These are the activations of a small network on made-up records, seen along a few directions, one row for each record.
After each row come some of the record's fields: Vef, Tid, Vude, Nalo, Fovo, Geko, Resu.
Not every record has every field; a missing one is left out.
Other fields move the rows too, some of them a lot.
(in the rows, 500 means zero)
Strong random noise was added to every row along 8 fixed directions; ignore it. To show where, here is one row again and again, with new noise each time:
[521 533 377 530 527 668 704 604 532 554 695 515 388 279 451 646 587 628
 606 479 684 500]
[509 320 470 500 572 499 669 428 418 387 593 638 586 490 444 527 569 545
 573 560 504 409]
[495 652 591 381 422 417 495 547 538 309 424 499 473 398 443 564 584 560
 478 570 443 521]
[578 566 501 345 532 506 481 450 455 376 687 501 389 316 529 782 545 604
 356 423 573 577]
[483 504 515 425 483 570 689 747 553 339 559 479 414 381 522 567 527 574
 569 458 577 614]
[598 474 513 537 470 490 401 312 573 554 419 481 625 340 497 613 609 412
 571 512 803 488]
[395 533 539 530 511 501 432 595 503 423 479 414 486 581 634 521 456 452
 413 418 439 664]
[524 510 374 473 611 499 548 436 390 548 610 568 535 454 516 545 563 462
 506 466 620 516]
[526 662 413 304 568 419 614 635 398 414 524 566 482 418 492 471 577 468
 525 483 579 587]
[423 558 487 568 503 491 442 382 478 491 529 517 526 524 465 545 563 517
 455 556 397 452]

[510 272 404 662 511 596 480 365 476 691 530 475 583 531 586 524 479 425
 576 468 722 445] : <Vude:l1 Nalo:h2 Fovo:w2 Geko:f1 Resu:p1>
[595 430 494 381 578 513 517 534 519 558 572 423 484 369 552 604 523 476
 534 398 741 633] : <Vef:n6 Tid:g1>
[569 578 482 234 573 323 406 435 384 469 451 496 544 428 449 507 546 476
 472 526 536 533] : <Vude:l1 Nalo:h2 Fovo:w2 Geko:f1 Resu:p1>
[457 555 369 513 557 553 554 552 422 602 393 484 526 520 549 413 529 452
 515 525 603 604] : <Vude:l1 Nalo:h1 Fovo:w1 Geko:f1 Resu:p2>
[419 449 492 556 439 499 556 582 466 476 401 551 541 593 502 393 473 511
 501 517 433 527] : <Vef:n2 Tid:g2>
[386 505 387 775 406 629 491 445 475 693 553 577 462 505 429 450 476 679
 527 643 346 287] : <Vude:l2 Nalo:h1 Fovo:w2 Geko:f2 Resu:p1>
[369 381 493 715 609 541 350 380 527 654 437 362 575 669 558 481 457 450
 463 480 400 514] : <Vude:l1 Nalo:h2 Fovo:w1 Geko:f1 Resu:p1>
[524 292 521 654 459 677 459 291 681 571 632 440 526 389 492 713 522 504
 532 446 690 478] : <Vef:n8 Tid:g1>
[470 519 419 594 527 603 517 422 522 621 697 510 425 531 507 545 505 480
 467 462 456 462] : <Vef:n1 Tid:g1>
[560 361 590 384 452 483 568 664 536 325 506 507 503 595 625 441 420 444
 521 333 554 515] : <Vude:l1 Nalo:h2 Fovo:w1 Geko:f1 Resu:p1>
[386 577 439 458 513 686 587 722 616 471 602 388 405 524 456 458 522 402
 581 449 504 647] : <Vude:l2 Nalo:h1 Fovo:w1 Geko:f1 Resu:p2>
[536 594 503 449 648 338 425 537 189 555 470 535 343 542 620 556 361 778
 263 512 207 496] : <Vude:l1 Nalo:h2 Fovo:w2 Geko:f1 Resu:p1>
[651 382 550 522 509 372 478 436 393 440 391 598 548 424 606 546 396 576
 399 487 517 442] : <Vude:l2 Nalo:h2 Fovo:w2 Geko:f2 Resu:p1>
[463 634 516 580 433 636 619 465 762 435 559 415 436 370 325 582 650 586
 549 607 425 382] : <Vude:l1 Nalo:h1 Fovo:w1 Geko:f1 Resu:p1>
[506 520 531 454 654 355 595 527 345 466 408 577 488 535 485 431 491 683
 493 599 287 471] : <Vef:n6 Tid:g1>
[447 600 571 211 444 537 420 663 598 331 646 356 339 429 511 656 481 536
 325 407 435 671] : <Vude:l1 Nalo:h1 Fovo:w2 Geko:f2 Resu:p1>
[451 691 428 486 533 523 544 469 582 641 580 440 445 405 298 510 649 540
 582 613 457 442] : <Vef:n6 Tid:g2>
[510 625 507 498 557 333 435 491 436 552 332 483 539 529 556 424 465 468
 433 559 466 507] : <Vude:l1 Nalo:h2 Fovo:w2 Geko:f2 Resu:p1>
[351 547 523 510 311 528 507 464 642 382 450 508 552 548 326 446 599 448
 532 613 376 444] : <Vef:n2 Tid:g2>
[520 438 480 443 507 501 535 520 367 410 534 594 464 465 598 597 441 632
 373 426 504 577] : <Vef:n2 Tid:g1>
[435 429 502 360 493 352 458 598 322 369 417 570 557 665 535 319 412 417
 497 498 310 498] : <Vude:l2 Nalo:h2 Fovo:w2 Geko:f1 Resu:p1>
[503 498 421 837 641 547 386 380 393 828 443 447 477 512 665 595 427 618
 412 467 530 522] : <Vef:n9 Tid:g1>
[490 400 532 517 540 508 708 587 531 396 520 502 535 595 515 445 458 484
 492 542 436 547] : <Vude:l1 Nalo:h1 Fovo:w2 Geko:f2 Resu:p2>
[655 443 435 364 683 307 599 483 301 457 410 723 662 553 445 292 543 424
 580 579 550 397] : <Vude:l2 Nalo:h1 Fovo:w1 Geko:f2 Resu:p1>
[627 306 575 509 453 561 522 559 461 440 477 499 430 342 669 737 401 694
 371 376 683 646] : <Vef:n2 Tid:g2>
[569 643 624 534 389 458 486 547 647 465 288 462 505 389 411 463 577 607
 559 580 436 354] : <Vude:l1 Nalo:h1 Fovo:w1 Geko:f1 Resu:p1>
[540 646 412 513 553 429 477 422 477 646 449 543 533 539 507 381 536 359
 532 510 544 479] : <Vef:n1 Tid:g1>
[448 332 565 510 510 520 472 462 559 441 500 446 576 572 482 493 504 426
 588 493 506 418] : <Vude:l1 Nalo:h2 Fovo:w1 Geko:f1 Resu:p1>
[483 528 473 379 487 423 552 627 393 492 419 545 495 517 515 376 490 506
 580 536 529 477] : <Vude:l1 Nalo:h2 Fovo:w2 Geko:f1 Resu:p1>
[434 464 483 463 569 546 443 468 529 564 644 390 484 522 510 565 519 443
 461 434 511 612] : <Vef:n6 Tid:g2>
[488 352 681 469 535 391 392 438 484 348 452 450 534 602 532 555 446 508
 376 482 345 563] : <Vef:n5 Tid:g2>
[375 325 333 643 531 624 534 405 410 569 690 542 540 608 544 557 479 479
 413 452 475 534] : <Vef:n3 Tid:g2>
[506 616 372 535 330 491 282 233 491 605 462 561 583 391 447 566 602 410
 433 553 672 423] : <Vef:n7 Tid:g2>
[520 398 524 347 469 453 560 488 412 395 523 567 497 444 453 542 518 605
 542 564 521 418] : <Vude:l1 Nalo:h2 Fovo:w2 Geko:f1 Resu:p1>
[533 816 604 488 419 410 424 629 625 497 308 395 385 446 558 492 492 505
 437 512 429 604] : <Vef:n1 Tid:g1>
[478 477 307 558 700 543 528 392 371 788 646 510 511 511 486 479 544 484
 526 484 575 506] : <Vef:n6 Tid:g1>
[491 617 530 518 470 471 596 686 437 444 381 507 374 408 525 516 498 701
 466 562 432 565] : <Vef:n9 Tid:g1>
[503 728 481 409 533 404 455 449 401 538 525 538 383 420 375 544 574 648
 414 583 340 429] : <Vef:n5 Tid:g1>
[557 398 464 657 499 651 478 630 443 604 520 469 462 444 770 565 322 502
 428 301 730 663] : <Vude:l2 Nalo:h1 Fovo:w2 Geko:f2 Resu:p2>
[418 497 597 668 475 464 435 570 484 510 334 434 496 591 588 470 451 559
 434 532 368 564] : <Vef:n9 Tid:g2>
[475 572 322 506 518 589 468 474 419 688 585 547 401 424 394 510 540 549
 567 536 539 384] : <Vude:l2 Nalo:h2 Fovo:w1 Geko:f1 Resu:p1>

Here are new rows. What are their fields?
[455 540 544 457 350 419 624 638 542 249 445 639 489 618 404 366 482 537
 527 603 263 371] : <Vude:l2 Nalo:h2 Fovo:w1 Geko:f2 Resu:p1>
[580 637 780 584 365 375 357 524 659 388 175 418 464 446 585 548 440 634
 453 561 375 512] : <Vef:n1 Tid:g1>
[555 193 634 658 444 651 635 457 720 381 577 470 500 442 544 651 469 553
 593 474 579 469] : <Vef:n1 Tid:g1>
[497 619 562 273 323 456 352 391 560 290 465 434 545 473 436 541 597 382
 403 520 536 563] : <Vude:l1 Nalo:h1 Fovo:w2 Geko:f1 Resu:p2>
[330 387 698 646 215 582 559 599 695 292 311 478 506 522 402 487 516 660
 540 659 288 441] : <Vef:n2 Tid:g2>
[508 541 520 712 440 490 428 432 666 677 244 453 638 545 542 325 523 311
 675 541 651 472] : <Vef:n1 Tid:g1>
[606 641 319 361 629 451 613 493 290 636 605 610 456 394 479 530 607 556
 470 564 571 449] : <Vude:l1 Nalo:h1 Fovo:w2 Geko:f1 Resu:p1>
[413 729 395 467 492 504 468 503 548 567 522 443 482 483 430 472 617 353
 521 515 559 556] : <Vef:n9 Tid:g1>
[471 637 561 449 353 405 185 298 530 496 384 447 572 522 521 583 533 382
 303 480 499 564] : <Vef:n2 Tid:g2>
[546 466 419 466 556 555 618 572 448 493 633 565 482 518 525 441 496 504
 516 387 503 407] : <Vude:l1 Nalo:h1 Fovo:w1 Geko:f1 Resu:p1>
[319 725 436 422 450 403 526 558 501 396 457 552 597 722 419 210 529 227
 482 528 226 455] : <Vude:l2 Nalo:h2 Fovo:w2 Geko:f2 Resu:p2>
[504 342 417 452 472 683 686 526 570 476 695 561 530 346 423 537 580 548
 671 540 754 435] : <Vude:l1 Nalo:h1 Fovo:w2 Geko:f2 Resu:p1>
[391 722 581 484 315 523 337 525 676 437 407 345 432 420 464 564 584 435
 464 528 517 593] : <Vef:n9 Tid:g1>
[550 456 464 459 583 501 576 647 444 578 437 465 538 525 589 364 436 384
 637 426 670 569] : <Vude:l1 Nalo:h2 Fovo:w2 Geko:f1 Resu:p2>
[408 553 479 688 533 601 338 362 560 752 561 371 462 482 499 590 520 568
 468 502 465 500] : <Vef:n6 Tid:g1>
[482 410 395 669 439 695 705 670 588 667 508 440 427 379 495 496 513 601
 720 534 702 451] : <Vude:l1 Nalo:h2 Fovo:w2 Geko:f1 Resu:p1>
[499 510 469 750 419 566 536 509 495 666 320 523 477 410 514 518 489 711
 507 582 531 470] : <Vef:n2 Tid:g2>
[438 722 430 498 550 501 338 516 580 633 530 395 430 516 516 500 477 334
 451 423 536 557] : <Vude:l2 Nalo:h2 Fovo:w1 Geko:f2 Resu:p1>
[351 599 570 759 362 584 582 632 711 553 365 445 461 602 443 325 508 513
 639 620 297 418] : <Vef:n1 Tid:g1>
[637 467 516 653 639 428 460 430 354 613 449 548 458 540 728 561 362 620
 346 417 462 547] : <Vef:n1 Tid:g1>
